These are the activations of a small neural network, seen along a few directions. Each row is one input.
Each table varies a few parts of the input and shows all the possible inputs, shuffled.
Descriptions start from the smaller parts, as in this example, which fits no table here: one of 4 places along a line, together with either a single point or one of 9 places around a ring or (one of 2 separate values, together with one of 5 places around a ring).
Shared parts are said once, and a part with two or three values counts as separate values.
In the rows, zero is written as 128.

Other details of the inputs vary at random and push rows far along two fixed directions, the same in every table; ignore that.

A family of inputs:
r1: [130 145  97 116  45 145 105 150 132 123 116]
r2: [128 145 122 119 139 108 137 127 112 108 143]
r3: [124 140 132 107 135 131 137 138 106  95 160]
r4: [120 150 120 107 126 154 121 117 108 113 138]
r5: [115 146 124 139 169 117 159 122  91  91 148]
r6: [132 152 119 116 138 115 125 144 107 108 147]
r7: [127  93 134 157 175 126 150 115 125 118 120]
r8: [138 155 128  80  72 145  99 150 159 169 105]
r9: [ 96  52 150 205 207 111 162  50 149 158  62]
r10: [116 150 120 111 134 148 129 118 110 107 133]
r11: [121 171 113 119 163 125 149 142  80  68 161]
r12: [100 111 128 162 216 119 180 101  85  64 158]
r13: [141 109 133 121 120 121 119 131 141 137 126]
r14: [133  58 159 202 159 107 133 103 167 172  80]
r15: [137 136 137 122 107 121 116 137 135 158 126]
r16: [143 151 118  91 114 135 120 158 116 103 157]
r17: [144 147 130 108  97 117 113 146 136 122 153]
r18: [107 140  75 123 119 147 136 130 103  90 161]
r19: [152 170 123  58  39 159  80 170 163 181 112]
r20: [115 162 119  96 126 150 130 128 110 109 138]
r21: [122  98 141 169 166 105 136 114 133 124 126]
r22: [150  84 156 160  95 120 109 129 178 204  89]
r23: [152  77 166 159  83 117 100 125 198 223  85]
Description of these inputs: either one of 2 separate values or one of 6 places along a line or (one of 3 separate values, together with one of 5 places around a ring).
List by row number the other inputs of the same sort as r10.
> r4, r8, r9, r19, r20

A family of inputs:
r24: [136 112 141 159 122  98 123 124 152 169  94]
r25: [141 123 120 122 106 143 106 125 141 171  86]
r26: [125 107 143 146 154 112 143 129 121 101 153]
r27: [152 124 143 144  95 128 100 146 150 173  94]
r28: [132 156  98  82 116 133 125 151 104  97 162]
r29: [147 126 112 117 100 134 106 140 145 168 103]
r30: [125  94 128 176 169 130 144 112 126 140  94]
r31: [139 119 126 120  97 115 105 128 157 176 115]
r32: [108 102  94 158  31 150 108 121 157 147 101]
r33: [116 159 117  82 120 127 130 138 112 103 165]
r34: [131 185 133  92 110 153 119 166 102  88 166]
r35: [118 120 128 142 169 147 146 116 117 101 125]
r36: [165 110 140 138  84 113  98 152 158 171 127]
r37: [143 156 108  77 107 149 120 173 110  84 180]
r38: [130 132 129 129 107 128 106 116 145 175  86]
r39: [148 106 139 120 107 156 115 137 160 160 117]
r40: [111 151 142 120 161 136 152 137  92  63 180]
r41: [114 119 124 116 156 147 147 107 116 111 135]
r42: [161 123 116 128  93 134 102 156 151 167 108]
r43: [ 98 134 130 136 172 128 144  87 116 107 118]
r44: [120  95 138 191 181  95 151 107 117 119 118]
r45: [ 95  90 126 188 203  94 157  75 122 131 100]
r46: [ 81  88 143 168 218 116 176  60 117 109 123]
r47: [140 173 123  99 103 109 124 155 113 100 172]
r48: [119 122 143 132 144 104 142 122 129 109 147]
r49: [100 174 138 120 165 124 158 119  88  66 156]
r50: [139 119 130 111 104 155 111 121 150 170  92]
r51: [115 111 151 178 162 100 148  98 129 143  90]
r52: [169 104 121 127  89 129 100 150 158 166 120]
r53: [129 153 105  70 115 143 126 148 106  92 168]
r54: [121 183 140  80 107 136 135 152 109  92 171]
What do these inputs look like to the network?
> either a single point or (one of 5 places around a ring, together with one of 6 places around a ring)
Change only the place on the ring of 6 in r39. List by row number the other rows that result.
> r30, r35, r37, r42, r52
Change only the place on the ring of 5 in r47. List by row number the other rows that result.
> r28, r31, r36, r52
